These are the activations of a small neural network, seen along a few directions. Each row is one input.
In each table, some parts of the input vary, and every possible input appears once, in random order.
A made-up example of a description, with smaller parts first: line(4) and (point or line(9) or (values(2) and ring(5))).
Shared parts are said once, and a part with two or three values counts as separate values.

Other details of the inputs vary at random and push rows far along three fixed directions, the same in every table; ignore that.

A family of inputs:
x1: [  1  -2  18   4  12  -3  41 -34 -19   1   5 -26]
x2: [  5  32 -18  23 -15  13 -45 -28  -2  43 -10  29]
x3: [  3  -7  18  14  11 -24  49 -39 -23  -4 -17 -43]
x4: [ -6  19 -36  32   4 -19   5 -83 -12  30 -28  16]
x5: [ 20  10  87  18  22  10  52 -18 -33   9 -16 -75]
x6: [  4 -32  69 -12  10  69  34  21 -10  10   8 -26]
x7: [ 15 -43  63 -13   1  47  18  28 -13  15  -4 -26]
x8: [-11  -9 -17 -16   2 -51  -1  16  -1 -67  17 -31]
x9: [ -5 -22   7 -26   0  -1 -18  35   5 -36  29  -8]
x10: [ -1  16 -29  17   3  -3  10 -57  -5  37 -14  29]
x11: [  8  28 -20  26 -17   5 -50 -21  -3  39 -21  25]
x12: [-12 -25  -4 -22 -10  30 -15  82  35 -37   4  19]
x13: [ 13 -33  15 -20  -9  24 -20  43   6  11   7  15]
x14: [ -5 -25 -13 -29  -8 -13 -39  60  14 -49  24   2]
x15: [-27   6 -56 -12  -2 -62 -12  28  20 -88  12  -9]
x16: [ -3   7  -1  20   8 -11  52 -47 -11  21 -21 -11]
x17: [ 12  17  22 -12  -3  57 -44  55  24  27  12  41]
x18: [  7  -1 -34  -8 -13  27 -44  -2  15  51   4  72]
x19: [  7  47 -19  33  -7 -29  11 -54 -14  45 -15   6]
x20: [-12  -9 -32 -11  -6 -17 -29  30  16 -40   4   9]
x21: [  6   0 -43  -3 -14  13 -30   0  19  56  -7  70]
x22: [ -4  30   9   4  -4   0   4  10   0 -12  17 -13]
x23: [ -7  27  -5   3  -7 -45   9  26   3 -54  13 -37]
x24: [ 14  53 -16  28   8 -37   7 -53  -8  44 -17  12]
x25: [ 11   2 -31  -3  -7   6 -29 -22   2  48   5  55]
x26: [ -4   8 -38  17  -4   2 -24 -48   1  35 -19  38]
x27: [  3 -21   3 -14 -10  49 -14  42  22  34   0  42]
x28: [  0 -17  10   0  -1  15  13  11   3   0 -13  -4]
x29: [-32  36 -66   2  12 -93  40 -23  11 -86  20 -17]
x30: [  5  -2 -28   4  -8   5 -37 -34  -1  40  -6  40]
x31: [  5 -34  63  -2   7  67  12   1 -14  22  -6 -24]
x32: [ -1  38   7   9  14 -32  -2 -14  -6 -25   7 -28]
x33: [  1   4  -7   0  10 -61  47 -36 -20 -12  11 -30]
x34: [-17  -8   0   2   7 -17  17   6  -1 -53  -7 -34]
x35: [  9 -41  69  -1   9  45  22   3 -27   4 -12 -51]
x36: [ 12  24  43  22  17 -13  14 -29 -26  -1 -16 -52]
x37: [  7 -34  58  -2   6  59  10  -5 -18  24  -3 -24]
x38: [ -3 -22   0 -20  -4  -3  -2  50  14 -34  10  -5]
x39: [-15 -10 -33 -29 -12  13 -20  77  44 -26  18  45]
x40: [ -5  -7 -17 -21  -4 -22   7  30  13 -21  21   8]
Description of these inputs: ring(5) and (values(2) or line(6)).
Question: The inputs of x2 and x22 match in every part but the ring(5) part. If x26 is changed in the same way as x2 into x22, which row does it become?
Answer: x10
Question: The inputs of x6 and x3 match in every part but the ring(5) part. If x18 is changed in the same way as x6 into x3, which row does it become?
Answer: x7
Question: Which other rows does x2 become when the values(2) part takes its other values? List them by row number.
Answer: x32
Question: Which other rows does x40 become when the line(6) part takes its other values? List them by row number.
Answer: x16, x21, x27, x33, x39
Question: Which other rows does x34 become when the ring(5) part takes its other values? List them by row number.
Answer: x4, x12, x16, x29
